A small network was trained on invented records. Each row is its activation on one of them, seen along a few directions.
Each row is followed by the record's values for the fields TOL, BUDI, VEGO, VOBIV, FOL.
The largest differences between rows may come from other fields.
In the rows, zero is written as 500.
Random noise pushes rows far along 11 fixed directions. That doesn't count. These rows show it; they differ only by the noise:
[646 630 202 370 425 403 641 367 535 520 436 568 433 519 519 431 313 319
 370 689 299 522 475 474 381 552 442 620 477 354]
[514 571 489 310 372 434 634 590 449 559 394 500 519 631 443 636 283 605
 513 303 610 778 433 641 602 668 508 535 576 658]
[700 383 669 591 412 393 498 500 542 512 475 444 434 491 225 379 496 487
 472 420 587 530 784 704 297 580 594 644 495 333]
[439 657 480 367 476 527 298 521 374 511 566 470 460 421 687 562 631 233
 622 456 492 477 355 537 665 525 518 519 482 612]
[621 673 522 313 586 533 302 280 464 578 464 202 312 573 473 464 701 244
 700 500 643 275 666 670 324 418 748 495 468 423]
[549 388 440 333 424 465 437 511 332 389 549 578 487 488 572 575 580 497
 428 535 486 566 533 474 463 634 378 568 455 452]
[490 608 616 442 481 529 334 683 386 657 551 564 655 300 561 476 391 346
 571 341 537 588 428 619 567 432 369 513 658 621]
[701 563 659 639 403 554 559 418 528 615 324 329 603 447 437 407 343 301
 616 595 599 486 509 567 507 707 739 464 269 463]
[459 534 508 674 499 527 639 473 559 600 447 597 343 492 408 293 364 251
 371 470 450 509 363 567 396 397 608 671 560 394]
[517 635 451 431 390 454 357 690 417 694 701 588 529 455 508 544 483 424
 536 374 343 659 475 501 565 410 229 570 644 356]
[585 420 719 715 389 670 435 675 641 685 649 459 396 347 371 153 392 287
 486 398 718 487 540 546 291 439 588 514 454 669]
[587 441 589 623 307 559 266 693 592 570 844 493 340 358 475 210 617  90
 559 515 492 459 634 525 424 504 492 626 347 560]
[397 462 429 418 420 434 660 514 557 384 454 566 171 637 405 525 490 631
 314 249 661 658 360 593 467 579 615 631 619 716]

[547 650 556 469 613 569 573 360 457 741 439 349 568 622 472 599 479 551
 631 541 437 473 500 430 437 319 453 346 513 212]	TOL=piro BUDI=pep VEGO=muva VOBIV=dokab FOL=vap
[650 871 208 587 545 286 286 308 675 451 502 527 405 117 584 507 701 457
 398 581 222 226 426 398 497 394 386 489 637 376]	TOL=tenir BUDI=ged VEGO=nife VOBIV=dokab FOL=rali
[494 572 546 736 488 546 443 476 654 431 536 488 345 222 572 326 578 350
 394 511 533 362 260 406 516 466 610 470 453 716]	TOL=tenir BUDI=ged VEGO=nife VOBIV=dokab FOL=vap
[668 319 602 411 287 537 513 846 569 664 772 606 728 409 431 268 167 357
 544 550 500 718 804 553 363 545 206 516 424 685]	TOL=piro BUDI=pep VEGO=muva VOBIV=rovak FOL=vap
[465 650 406 620 393 458 580 556 700 587 499 474 347 618 379 485 426 547
 505 355 507 582 428 533 603 541 627 543 529 569]	TOL=pako BUDI=ged VEGO=nife VOBIV=dokab FOL=rali
[405 593 563 417 661 423 495 372 353 475 243 434 622 631 480 701 528 554
 637 411 528 478 515 708 648 512 666 529 617 393]	TOL=pako BUDI=pep VEGO=muva VOBIV=dokab FOL=vap
[677 604 346 421 292 474 424 650 565 642 651 411 660 560 505 605 404 669
 629 565 418 633 616 349 607 657 309 373 394 462]	TOL=pako BUDI=pep VEGO=muva VOBIV=rovak FOL=vap
[465 734 551 378 629 392 349 632 464 702 524 558 758 371 479 568 383 484
 654 324 378 543 607 712 577 226 271 489 846 491]	TOL=sibe BUDI=pep VEGO=muva VOBIV=dokab FOL=rali
[423 470 339 439 461 446 381 450 506 317 688 486 249 595 589 630 870 594
 472 524 413 434 487 340 570 535 456 510 424 455]	TOL=sibe BUDI=pep VEGO=muva VOBIV=dokab FOL=vap
[488 491 480 411 523 462 467 527 429 496 452 516 569 575 459 557 468 546
 536 446 519 538 593 610 509 508 502 553 578 459]	TOL=pako BUDI=ged VEGO=nife VOBIV=rovak FOL=rali
[470 497 454 501 493 472 847 454 496 636 314 575 498 752 342 574 236 679
 404 421 470 706 444 528 449 508 500 557 591 292]	TOL=piro BUDI=pep VEGO=muva VOBIV=rovak FOL=vap
[538 362 561 519 431 352 549 449 557 219 426 539 512 446 500 468 555 333
 518 607 481 473 657 657 610 766 669 624 290 662]	TOL=tenir BUDI=pep VEGO=muva VOBIV=rovak FOL=rali
[534 579 571 596 366 530 436 710 525 651 620 513 577 363 501 533 422 636
 497 352 518 661 350 396 614 515 327 404 564 591]	TOL=tenir BUDI=ged VEGO=nife VOBIV=dokab FOL=vap
[495 487 534 568 510 451 347 535 637 385 663 488 324 309 498 391 699 496
 438 433 541 377 525 492 438 407 486 502 566 689]	TOL=tenir BUDI=pep VEGO=muva VOBIV=dokab FOL=vap
[704 286 500 424 407 432 526 547 510 405 623 598 652 362 498 411 429 503
 416 720 395 531 770 431 327 602 246 495 361 475]	TOL=piro BUDI=pep VEGO=muva VOBIV=dokab FOL=vap
[527 344 635 501 483 462 859 577 395 576 326 664 690 576 344 516 102 677
 325 434 486 817 450 579 421 510 356 570 624 380]	TOL=piro BUDI=ged VEGO=nife VOBIV=rovak FOL=vap
[449 396 620 739 555 494 562 577 437 489 455 704 732 292 529 433 372 487
 376 575 346 531 378 441 563 447 353 539 558 382]	TOL=sibe BUDI=pep VEGO=muva VOBIV=dokab FOL=vap
[510 524 564 702 490 620 454 591 585 538 566 466 535 264 572 504 516 809
 394 441 609 484 230 212 528 437 380 255 541 666]	TOL=sibe BUDI=ged VEGO=muva VOBIV=rovak FOL=vap
[609 568 593 557 379 497 342 573 578 551 648 406 569 362 551 526 629 428
 677 521 482 471 599 441 624 605 452 382 315 572]	TOL=piro BUDI=pep VEGO=muva VOBIV=rovak FOL=rali
[266 318 474 243 559 754 572 542 305 551 568 520 398 858 601 604 536 583
 533 435 689 590 443 412 426 437 484 432 468 574]	TOL=sibe BUDI=ged VEGO=muva VOBIV=dokab FOL=rali
[388 507 570 460 486 573 257 731 375 476 675 688 718 118 806 468 507 275
 531 497 458 505 321 436 694 490 250 447 534 832]	TOL=piro BUDI=pep VEGO=muva VOBIV=dokab FOL=vap
[684 549 229 243 522 555 466 342 577 423 433 435 551 372 660 488 434 610
 443 718 609 318 584 337 283 596 440 288 405 747]	TOL=sibe BUDI=pep VEGO=muva VOBIV=dokab FOL=rali
[491 501 676 511 462 523 314 657 501 552 624 410 418 451 416 452 589 504
 572 266 681 537 541 631 494 436 543 515 608 652]	TOL=sibe BUDI=ged VEGO=nife VOBIV=rovak FOL=vap
[562 609 228 333 472 570 564 488 671 614 544 443 421 614 498 448 339 628
 475 540 564 479 547 390 331 442 451 378 531 657]	TOL=pako BUDI=pep VEGO=muva VOBIV=dokab FOL=rali
[628 405 477 502 451 372 471 480 554 370 518 561 468 353 439 467 559 598
 376 515 495 468 652 512 374 596 420 546 513 504]	TOL=piro BUDI=pep VEGO=muva VOBIV=dokab FOL=vap
[427 649 416 556 336 432 443 616 617 471 596 493 403 541 542 504 525 297
 606 442 415 578 398 560 803 643 622 597 407 686]	TOL=pako BUDI=ged VEGO=nife VOBIV=dokab FOL=rali
[408 431 492 447 604 654 475 532 293 593 472 567 710 553 619 558 426 537
 525 578 486 502 431 394 497 417 378 432 532 361]	TOL=pako BUDI=pep VEGO=muva VOBIV=rovak FOL=vap
[581 573 349 258 546 595 464 428 540 469 522 484 449 296 679 476 465 593
 376 545 640 407 391 336 293 427 352 289 541 841]	TOL=piro BUDI=ged VEGO=nife VOBIV=dokab FOL=rali
[426 422 539 481 522 413 482 635 498 441 547 673 517 376 455 532 492 709
 366 304 526 592 511 557 475 430 315 537 736 626]	TOL=tenir BUDI=pep VEGO=muva VOBIV=dokab FOL=vap
[307 591 630 699 536 586 434 740 501 595 433 673 750 228 610 511 325 567
 506 274 591 574 205 509 767 467 445 412 682 823]	TOL=pako BUDI=pep VEGO=muva VOBIV=rovak FOL=rali
[636 447 230 126 354 428 571 350 580 234 556 297 311 769 593 555 577 440
 573 763 538 485 682 462 489 800 650 486 170 732]	TOL=sibe BUDI=pep VEGO=muva VOBIV=rovak FOL=vap
[619 201 538 539 400 410 501 549 562 312 631 577 468 491 376 388 584 534
 407 609 476 496 830 525 340 623 440 608 359 455]	TOL=sibe BUDI=ged VEGO=muva VOBIV=dokab FOL=rali

Here are new rows. What are their fields?
[447 399 575 402 522 605 287 525 363 422 565 429 506 532 597 534 697 413
 626 501 643 413 580 532 530 561 585 474 395 594]	TOL=pako BUDI=ged VEGO=nife VOBIV=dokab FOL=rali
[361 465 350 271 642 502 499 402 408 275 441 547 404 489 670 688 647 819
 347 442 608 453 318 375 480 446 418 389 651 717]	TOL=sibe BUDI=pep VEGO=muva VOBIV=rovak FOL=vap
[619 516 497 311 468 471 452 401 433 438 420 370 505 525 531 584 551 479
 585 533 611 476 605 570 476 666 590 465 397 559]	TOL=piro BUDI=ged VEGO=nife VOBIV=rovak FOL=vap
[460 492 345 556 454 467 582 485 557 386 563 616 490 455 629 480 490 422
 404 688 291 499 366 332 607 549 413 520 388 517]	TOL=sibe BUDI=pep VEGO=muva VOBIV=dokab FOL=vap
[524 443 605 507 389 527 627 609 564 573 476 486 527 558 415 457 311 523
 525 408 637 655 528 573 512 632 554 491 450 676]	TOL=piro BUDI=pep VEGO=muva VOBIV=dokab FOL=vap
[459 459 547 543 422 687 540 466 478 573 553 371 283 675 525 512 618 485
 532 471 656 517 352 350 484 567 646 425 312 489]	TOL=piro BUDI=ged VEGO=nife VOBIV=rovak FOL=vap
[643 509 334 371 498 358 566 501 570 503 559 596 490 394 420 572 440 918
 270 450 423 576 576 370 269 389 136 425 739 428]	TOL=piro BUDI=pep VEGO=muva VOBIV=dokab FOL=vap
[626 646 449 553 415 279 529 489 734 509 476 391 439 579 281 439 430 446
 594 464 414 513 730 723 546 562 654 627 527 479]	TOL=pako BUDI=pep VEGO=muva VOBIV=dokab FOL=vap
[339 549 453 614 518 467 455 493 637 416 572 589  88 423 449 498 760 654
 302 189 609 448 313 474 450 381 549 552 699 653]	TOL=piro BUDI=ged VEGO=nife VOBIV=dokab FOL=rali
[524 562 451 536 525 489 449 401 509 445 431 389 501 524 535 526 571 473
 565 592 494 394 480 480 572 566 644 482 425 454]	TOL=pako BUDI=pep VEGO=muva VOBIV=rovak FOL=vap
[381 406 417 286 588 667 419 378 261 519 526 398 445 876 602 677 740 493
 669 596 543 418 597 415 478 497 568 459 351 239]	TOL=pako BUDI=pep VEGO=muva VOBIV=rovak FOL=rali
[291 574  64 151 690 533 486 383 420 327 601 695 301 473 821 513 580 446
 262 633 346 369 237 303 378 214 267 513 713 655]	TOL=sibe BUDI=ged VEGO=muva VOBIV=rovak FOL=vap
[377 279 755 645 376 517 651 794 504 555 516 593 627 688 317 399 244 424
 580 343 591 778 600 736 655 624 613 670 469 611]	TOL=pako BUDI=pep VEGO=muva VOBIV=rovak FOL=vap
[293 579 524 506 461 569 814 563 501 732 448 528 369 913 381 502 259 330
 571 345 457 762 336 632 623 413 645 643 535 407]	TOL=tenir BUDI=ged VEGO=nife VOBIV=rovak FOL=rali
[563 492 364 265 384 350 618 551 480 454 451 499 626 736 447 563 274 437
 593 586 406 687 697 678 608 709 515 633 446 519]	TOL=pako BUDI=pep VEGO=muva VOBIV=dokab FOL=vap
[533 432 598 778 416 405 575 471 599 330 447 478 486 428 456 505 579 554
 456 564 445 502 425 445 677 693 637 527 334 480]	TOL=sibe BUDI=pep VEGO=muva VOBIV=rovak FOL=vap
